A small network was shown many inputs. Here are its activations along a few directions, one row for each input.
Each table varies a few parts of the input and shows all the possible inputs, shuffled.
A made-up example of a description, with smaller parts first: one of 6 places along a line, together with either a single point or one of 9 places along a line or (one of 3 separate values, together with one of 5 places around a ring).
Shared parts are said once, and a part with two or three values counts as separate values.

Other details of the inputs shift rows strongly along two fixed directions, in all tables alike. That doesn't count.

A family of inputs:
x1: [ 76  12  13  21 -36 -45  38   6  10  -6 -28  -9 -43  20]
x2: [-12  -6 -12 -25  39  23   4  -1  -1  12  28   4  -6 -17]
x3: [-82   0 -18 -38  70  54 -38  -3 -50   2  38   3  65 -10]
x4: [-56 -24 -28 -30  19  49 -36   2  29  10  52  14  -8 -52]
x5: [-69 -17  -7  -6  18  40 -18  -5 -10  -2  17   8  35 -13]
x6: [-16  -5  11   4 -17  -1   1  -6  15  -8  -4   5  -9 -11]
x7: [ 39  19  33  19 -17 -40  34   3 -36 -17 -33 -19  11  47]
x8: [-69   8 -11  43   9  42  -1 -21 -55  -2 -54  -3 120  50]
x9: [ 30  -4  -8  -5 -23  -7 -14   8  39   7   9   8 -52 -33]
x10: [ 46   1  -3   0 -22 -12   4   4  43  13   3   9 -57 -26]
x11: [-21  15  28  41  -4 -11  23  -8 -85 -34 -68 -17  95  80]
x12: [-16  -8 -25 -66  37  23 -45  14  27  10  82  11 -56 -70]
x13: [-21   6  -2 -30  40  14  -8  -3 -20   5  25  -3  14  -7]
x14: [-75   7 -42 -23  62  68 -45  -3 -54  11  23   1  90   2]
x15: [ 53  17  26  14 -40 -48  15  15 -19 -25 -22 -16 -20  30]
x16: [  47  -11   19  -20  -21  -29   30   -1   81   14   27   11 -106  -52]
x17: [-52  -7  -7  -9  51  40  -6 -11 -14  19   7  10  40  -8]
x18: [ 80   9  -5 -28 -13 -33  12  13  51  15  32   1 -98 -39]
x19: [ -5 -12 -47 -62  29  34 -51  21  35  21  90  11 -59 -74]
x20: [-15   4 -17 -39  50  23  -9   1  -1  19  40   4  -7 -25]
x21: [ 41  21  16  23 -43 -39   4  12 -33 -28 -33 -19  11  41]
x22: [ 69   2  19  29 -54 -39  48  -1  48   4 -26  -1 -63   6]
x23: [ 10  12  28  28  -6 -23  34  -5 -49 -19 -48 -14  47  54]
x24: [-29 -15 -16 -20  12  31 -36   7  11   3  33  10  -5 -35]
x25: [ -2  -7  17  -5 -11  -8  15  -7  33   0   4   8 -37 -20]
x26: [-21   6 -20  10  15  26  -7   0 -42  -2 -14  -2  59  25]
x27: [-77 -10 -31 -20  66  72 -32 -12 -15  22  27  15  58 -23]
x28: [-30  10  27  60  -9   1  45 -21 -56 -10 -80 -15  99  78]
x29: [-51  -3 -13 -20  34  32 -31   0 -33  -9  15   5  39  -8]
x30: [ 60   2  11  23 -54 -36  10  11  26  -6 -23  -2 -46   2]
x31: [ 56   6  25  13 -42 -47  20  12   1 -24 -20  -8 -41  15]
x32: [ 32   6 -15  -6  -6  -5  -1   5  15   6   6   5 -28 -15]
x33: [-18   2  31  32  -7  -6  17  -7 -45 -19 -48  -8  55  48]
x34: [-52  -6   7  -5  41  30  -6 -14 -23   7  -1   5  45  -1]
x35: [ 46   6  31  29 -23 -34  44  -3   5  -1 -39  -6 -17  26]
x36: [ -1  -5   7   0   5   3  26 -11  32  15   1   6 -21 -16]
x37: [-39   6  35  54 -18  -3  32 -17 -62 -27 -74 -13  97  74]
x38: [ 78  11  33   6 -33 -61  42   4  23  -9 -21  -4 -67   6]
x39: [-21 -12 -45 -48  31  39 -46  11  26  15  60  15 -30 -63]
x40: [ 73  10  32   4 -39 -60  32   7  21 -17 -20  -4 -71   4]
x41: [ 11   1 -17  -1 -10   3 -13  10  -8  -6   1  -2   1  -1]
x42: [-53 -19  -9 -39  49  41 -30  -3  15  14  48  18 -12 -50]
x43: [ 23   9  34  34 -38 -35  14  -1 -16 -22 -50  -6   7  31]
x44: [-81  -2  15  32  26  35  17 -22 -64  -6 -43  -6 118  52]
x45: [ -1  12   2  -4  24   4  12   1 -33   3  -2 -11  28  23]
x46: [  57  -15   -8  -14  -48  -21    4   13   87   12   32    9 -112  -58]
x47: [  3 -10  11  -4  -8  -3  -7   7  11  -6  11   3 -27 -17]
x48: [ 50   0  39  21 -28 -42  39   1  13  -5 -26  -5 -38  13]
x49: [  2  13  17  54 -13  -6  28 -10 -50  -9 -69 -10  73  65]
x50: [  9 -17   8  61 -47 -82  -4 -16  41   5 -25 -18  26  82]
x51: [-64  -1 -40 -34  70  66 -33   0 -38  18  46   4  59 -12]
x52: [-37 -17 -35 -28  38  54 -34   3  20  25  50  15  -5 -47]
x53: [ -3  -8  -4  -4 -24   1 -10   1  39  -1  10   9 -33 -30]
x54: [-18 -28 -13  20 -13 -55 -33 -19  75  22  26  -3  -9  27]
x55: [ 11   7   5  21 -26 -15   0   7 -34 -26 -33 -10  31  34]
x56: [ 67  16  33   7 -36 -58  29  12  -3 -18 -16 -16 -47  23]
x57: [-27   3 -24 -31  21  23 -43  10 -16  -2  32   1  13 -20]
x58: [14  7 -9  0  9  2  8 -3 -3  4 -6  2 -1  2]
x59: [ 26  23   1  27 -19 -16  10   5 -46 -10 -38 -18  43  51]
x60: [  6  -5  -6   0  -3   8  14  -9  41  17   7   9 -30 -25]
x61: [-14 -17 -37 -61  28  30 -48  14  44  12  77  19 -64 -80]
x62: [-29  -9 -24  -7  -4  29 -21  -3  27  10  14  12  -5 -30]
x63: [ 52   7  22  23 -54 -43   8   6  20 -16 -33  -2 -38   6]
x64: [ 11  -7  -9   7 -20   6   9  -1  37  12   5   4 -27 -17]
x65: [ 16  13 -16  -7  -8  -4 -21  11 -14  -3   2  -5   2   0]
x66: [-20   0 -11 -20  43  23   2  -7 -10  11  14   5  12 -11]
Description of these inputs: one of 2 separate values, together with either a single point or (one of 4 places along a line, together with one of 8 places around a ring).
The inputs of x55 and x61 match in every part but the choice among 2 separate values. If x30 is changed in the same way as x55 into x61, which row does it become?
> x9
The inputs of x3 and x56 match in every part but the choice among 2 separate values. If x60 is changed in the same way as x3 into x56, which row does it become?
> x22
A walk changes only the place on the line of 4. It starts at x28 and steps to x35. List the rest of the walk in order.
> x2, x45

A family of inputs:
x67: [ 38   6 -17 -36  21   9  16  11  11  -2  25   9 -61 -38]
x68: [-55  11   0 -17  29  62 -17  10 -67 -14   4  -3  67  -8]
x69: [-12 -14  11   4  -4  -3   0   0  35  11  -3  11 -23 -17]
x70: [ 44  24  39  13 -22 -42  36   3 -35 -19 -27 -15 -17  40]
x71: [  1  -6  29  44 -18 -11   9 -16   0  -5 -44   7  16  19]
x72: [ 71  31  21  13  -5 -50  27   4 -25  -3 -33 -19   2  42]
x73: [ 12  20   4   2  11   0  22   1 -43   1  -3 -10  15  29]
x74: [-100  -17  -21  -18   42   51  -30  -22   -4    8   27   20   68  -14]
x75: [-73 -34  -1   5  28  30 -16 -11 -11   0  14   0  56  20]
x76: [  7 -42 -19 -31  10   9  -9   7  87  29  76  12 -81 -53]
x77: [-10 -30 -12 -34   5  -7 -11   3  84  18  73   8 -85 -65]
x78: [  6  -8 -19 -22  -5   8  -5  -9  75  29  31   9 -66 -52]
x79: [-95 -20 -37  -4  45  52 -23 -14  -4  19  34   1  69  -4]
x80: [ 30  26  30   5  13 -40  11   0 -44 -12 -32 -15  29  40]
x81: [-45   3 -55   0   8  26 -79  13 -38  -7  16  -6  74  23]
x82: [ 32   5  12  35 -48 -37  34 -15  26  -4 -40   2   2  30]
x83: [-50  -1  -9 -22  44  43 -20   5 -74 -10   0   0  65  -5]
x84: [ 29   1  19  43 -37 -27  28  -2  21   6 -51  -2  -8  31]
x85: [ 23  -5 -31 -25 -31 -27 -68  21  30 -12  44   0 -49 -25]
x86: [ 34  19   2  -6 -18  19  17  19 -17  -8  -2  -7 -16 -12]
x87: [ -5 -11  -2 -26  -5  -1  -8 -10  70  19  29  11 -70 -54]
x88: [ 19  21  22   7   0 -13  29   3 -50 -33 -43  -5  15  27]
x89: [ 35   0  21  54 -34 -22  25 -12  14   3 -49   5  -1  22]
x90: [ 66  18  12  15 -29 -28  33  13 -40 -12 -46 -13  -2  23]
The inputs of x70 and x73 match in every part but one. If x87 is changed in the same way as x70 into x73, which row does it become?
> x78
What do these inputs look like to the network?
> one of 2 separate values, together with either a single point or one of 5 places along a line or one of 6 places along a line
Which other rows does x87 become when the place on the line of 6 takes its other values? List them by row number.
> x69, x71, x74, x75, x77
Which other rows does x79 become when the choice among 2 separate values takes its other values? List them by row number.
> x77

A family of inputs:
x91: [-14   7  23  41   4  -2  44 -11 -53  -8 -53 -16  74  65]
x92: [-44  -3 -18 -36  31  28 -42  11 -30  -9  40   0  19 -19]
x93: [  7   4 -35 -40   6  40 -33  21   5   3  40  11 -39 -61]
x94: [ 122   14   19  -14  -46  -64   35   30   32  -10   14  -11 -114  -15]
x95: [ 32   6   0  32 -52 -37  -8  12 -14 -23 -26 -16  13  44]
x96: [ 82  24  64  29 -49 -73  72   2 -16 -27 -58 -20 -37  45]
x97: [ 16  27  18  27  10 -26  28 -10 -57  -7 -49 -18  60  71]
x98: [-16  12  18  -3  34  18  16  -6 -45  -4 -22   1  34  10]
x99: [ 36  16  13 -21   9  -8   4  12 -20  -9   1   0 -29 -18]
x100: [-26  12 -28 -38  43  67 -17  12 -42   2  24   9  22 -41]
x101: [-77 -24  -1 -17  46  39  -3 -19  10  14  30  13  23 -20]
x102: [-25 -28 -32 -16  -2  16 -38   5  52  15  57   7 -29 -33]
x103: [ 14 -21  17  -3 -28 -29  12  -5  71   7  21   7 -71 -28]
x104: [-28 -26  -7 -20  17  20 -18  -9  60  23  35  21 -40 -53]
x105: [-37  14 -28 -27  61  29 -32   1 -60   4  23  -6  67  16]
x106: [-47  -9 -27 -21  23  33 -57   5  -9  -2  25   9  25 -24]
x107: [ -7  -8  -3   7  15 -12   7 -17  28  21   6   0   1  10]
x108: [-70  -1 -23  36  10  10 -40 -18 -37   0 -25  -9 115  63]
x109: [ 66  -1 -21 -16 -34 -53 -32  16  60   4  36  -2 -82 -19]
x110: [  66   31   51   70  -60  -39   86   -9  -37  -22 -115  -14   23   64]
x111: [ 46  -2   4 -17  11 -31  22  -3  51  24  27   1 -68 -19]
x112: [-62 -14 -24 -26  23  29 -53   5 -11  -8  38   4  29 -16]
x113: [ -5  -6 -40 -29  -6  37 -42  16  25   4  38  14 -33 -58]
x114: [ 68  -1  36  63 -82 -74  49  -4  33 -11 -58 -15 -28  54]
x115: [ 55  26  19  49 -58 -52  18  15 -60 -35 -65 -28  38  80]
x116: [ 33   7  24  41 -42 -12  53 -12  13  -2 -57   2 -11  14]
x117: [-56  10 -16 -18  53  78   3  -4 -57   5  -2   8  62 -15]
x118: [ 29 -14   3   1 -37 -27 -15   2  67   4  12  11 -68 -32]
x119: [ 57  -4  28 -18  -3 -25  37   0  57  14  10  11 -98 -46]
x120: [-59 -19 -29  -8  35  22 -33 -17  26  28  32   8  32  -5]
x121: [ 30 -19   7  -1 -13 -18  27  -1  65  17  26   6 -71 -23]
x122: [-52  16  11  -1  36  25  -3  -2 -98 -25 -23 -13  99  44]
x123: [-18 -17 -32 -15 -10  37 -30   4  54  15  36  18 -36 -59]
x124: [  0  -1 -20 -45  22  19 -44  16   7   3  46  10 -40 -52]
x125: [-78 -24 -19 -12  18  32 -43  -7  13   3  36   8  30 -15]
x126: [ 31  -9  29 -21   1 -23  38  -1  45   7  22   3 -78 -33]
x127: [ 39  14  25  18 -10 -23  44   5 -30 -10 -29 -14   5  38]
x128: [-58   0  24  43  18  18  19 -28 -47  -5 -61   1  96  49]
x129: [-59 -17 -24  -4  16  60 -14 -12  20  19  12  18  23 -36]
x130: [  7  27  -5  29  -9 -27 -18   2 -71 -20 -45 -23  81  76]
The inputs of x116 and x101 match in every part but one. If x123 is changed in the same way as x116 into x101, which row does it become?
> x125
The inputs of x98 and x127 match in every part but one. If x104 is changed in the same way as x98 into x127, which row does it become?
> x114
What do these inputs look like to the network?
> one of 5 places along a line, together with one of 8 places around a ring
Which other rows does x107 become when the place on the ring of 8 takes its other values? List them by row number.
> x97, x105, x108, x109, x111, x120, x130
